Each row below holds a small network's activations on one input, seen along a few directions.
Each table varies a few parts of the input and shows all the possible inputs, shuffled.
A made-up example of a description, with smaller parts first: one of 2 separate values, together with either a single point or one of 9 places around a ring or (one of 5 places around a ring, together with one of 6 places along a line).
Shared parts are said once, and a part with two or three values counts as separate values.
In the rows, zero is written as 128.

Other details of the inputs shift rows strongly along two fixed directions, in all tables alike. That doesn't count.

Table:
r1: [125 207  76 101 128 166 123 137 109 125 134]
r2: [114 180 107  78 153 155 172 115 113 167 158]
r3: [143 101 117 135 145 124 135 169 195 109 122]
r4: [108 115 166 101 110 112 129  93  61 154 146]
r5: [139 100 133 120 107 139 142 151 170 129 136]
r6: [176 119  90 160 113 159 120 173 195  75  84]
r7: [102 106 180 157 147 105 104  73  33 143 131]
r8: [116 211  91  89 160 138 124 114 117 148 148]
r9: [140 117 131 120 116 116 120 165 177 124 138]
r10: [145 112 106 147 141 128 108 158 193  94 109]
r11: [143 113 112 160 153 122 105 143 169 117 113]
r12: [130 195  75 106 106 167 161 119 106 127 149]
r13: [ 84 147 183 123 107  64  75  86  83 153 143]
r14: [102 205 108 108 112 132 118 108  83 140 136]
r15: [118 145  99  94 153 155 174 117  93 143 139]
r16: [132 156  74 105 167 170 187 125  97 157 138]
r17: [ 98 127 166 127 170  88 115 103  91 171 147]
r18: [172  91  88 164 122 173 148 169 182  69  96]
r19: [140  62 187 170  81 106  87 119 110  97 108]
r20: [ 86 134 191 113 111  62 103  99  93 163 158]
r21: [170 107 112 155 110 158 140 145 155  86 102]
r22: [125 192  94  81 159 140 156 138 139 154 156]
r23: [111 182  97 118 156 150 121 120  97 122 127]
r24: [117  35 201 157 124  92 114 124 143 122 112]
r25: [125 164  91  95 111 154 175 139 158 149 156]
r26: [167 121  89 142 107 142 107 185 220  88 107]
r27: [126  33 195 174 134  93 117 121 139 139 107]
r28: [145 113 109 173 143 140 109 142 142 103  97]
r29: [135  47 185 152  68  90 122 114 125 119 113]
r30: [108 102 187 113 124 100 129  76  53 155 132]
Description of these inputs: one of 5 places along a line, together with one of 6 places around a ring.
Change only the place on the ring of 6 in r26. List by row number the other rows that result.
> r1, r4, r5, r9, r19
A walk changes only the place on the ring of 6. It starts at r21 and steps to r6. List the rest of the walk in order.
> r8, r22, r2, r30

Table:
r31: [ 71 194 163  98 138  92 102  60  23 179 162]
r32: [ 96 146 164 144 137  94  73  90  69 132 126]
r33: [128 105 166 139 113 102  90 120 123 112 114]
r34: [167  63 112 163 129 157 162 157 168 100  98]
r35: [138  77 156 155 125 104 109 141 163 119 114]
r36: [127  66 179 141 120 120 131 106  85 124 116]
r37: [108 150 146 128 143 105 100 103  93 141 133]
r38: [119 199  82  73 150 158 155 131 118 149 158]
r39: [135  99 160 159 104 109  73 130 132  90 100]
r40: [103 212  83  49 162 160 178 121 106 172 177]
r41: [158 163  52 115 125 171 170 175 195 121 133]
r42: [146  56 153 165 105 128 145 126 128 115 107]
r43: [125 170  84  92 136 152 176 143 154 154 157]
r44: [171 154  48 154 105 175 134 182 205  79 101]
r45: [126  67 173 146 127  94 120 133 158 132 123]
What is each input in this table made of?
> one of 3 separate values, together with either a single point or one of 4 places along a line
Changing only the choice among 3 separate values turns r37 into r31. The same change can be made to r45. Which row results?
> r43

Table:
r46: [ 97 169 143  83 147 100 131 103 101 174 165]
r47: [109 194 102  95 138 142 115 128 113 123 137]
r48: [158  76 124 166  98 143 157 145 167 103 104]
r49: [104  74 196 133 142  94 128  95  94 152 129]
r50: [124 195  53  85 190 175 180 133 116 159 149]
r51: [ 94 108 186 140 140  73  85 107 117 140 135]
r52: [129 229  64  55 134 169 157 139 124 139 155]
r53: [114  93 169 165 122  94 110  93  72 136 116]
r54: [ 93 116 195 102 111  99 101  87  52 147 149]
r55: [ 90  99 199 114 134  83 116  96  79 172 153]
r56: [166 126  69 126 139 178 149 162 161  87 107]
r57: [172  79 115 201 103 132 107 165 196  85  84]
r58: [155 176  68 120 148 177 129 159 152 100 119]
r59: [130 205  61  65 153 199 185 125 103 134 151]
r60: [157  82 118 189  87 121 105 166 211  84  91]
r61: [ 94 136 183 124  98  72 100  76  69 165 147]
r62: [166  60 125 174  74 132 141 170 195  97 106]
r63: [151  86 135 167 145 121 108 155 182 108 106]
What is each input in this table made of?
> one of 3 separate values, together with one of 6 places around a ring
Changing only the choice among 3 separate values turns r48 into r59. The same change can be made to r62. Which row results?
> r54
Change only the choice among 3 separate values in r47. List by row number the other rows that result.
> r51, r60
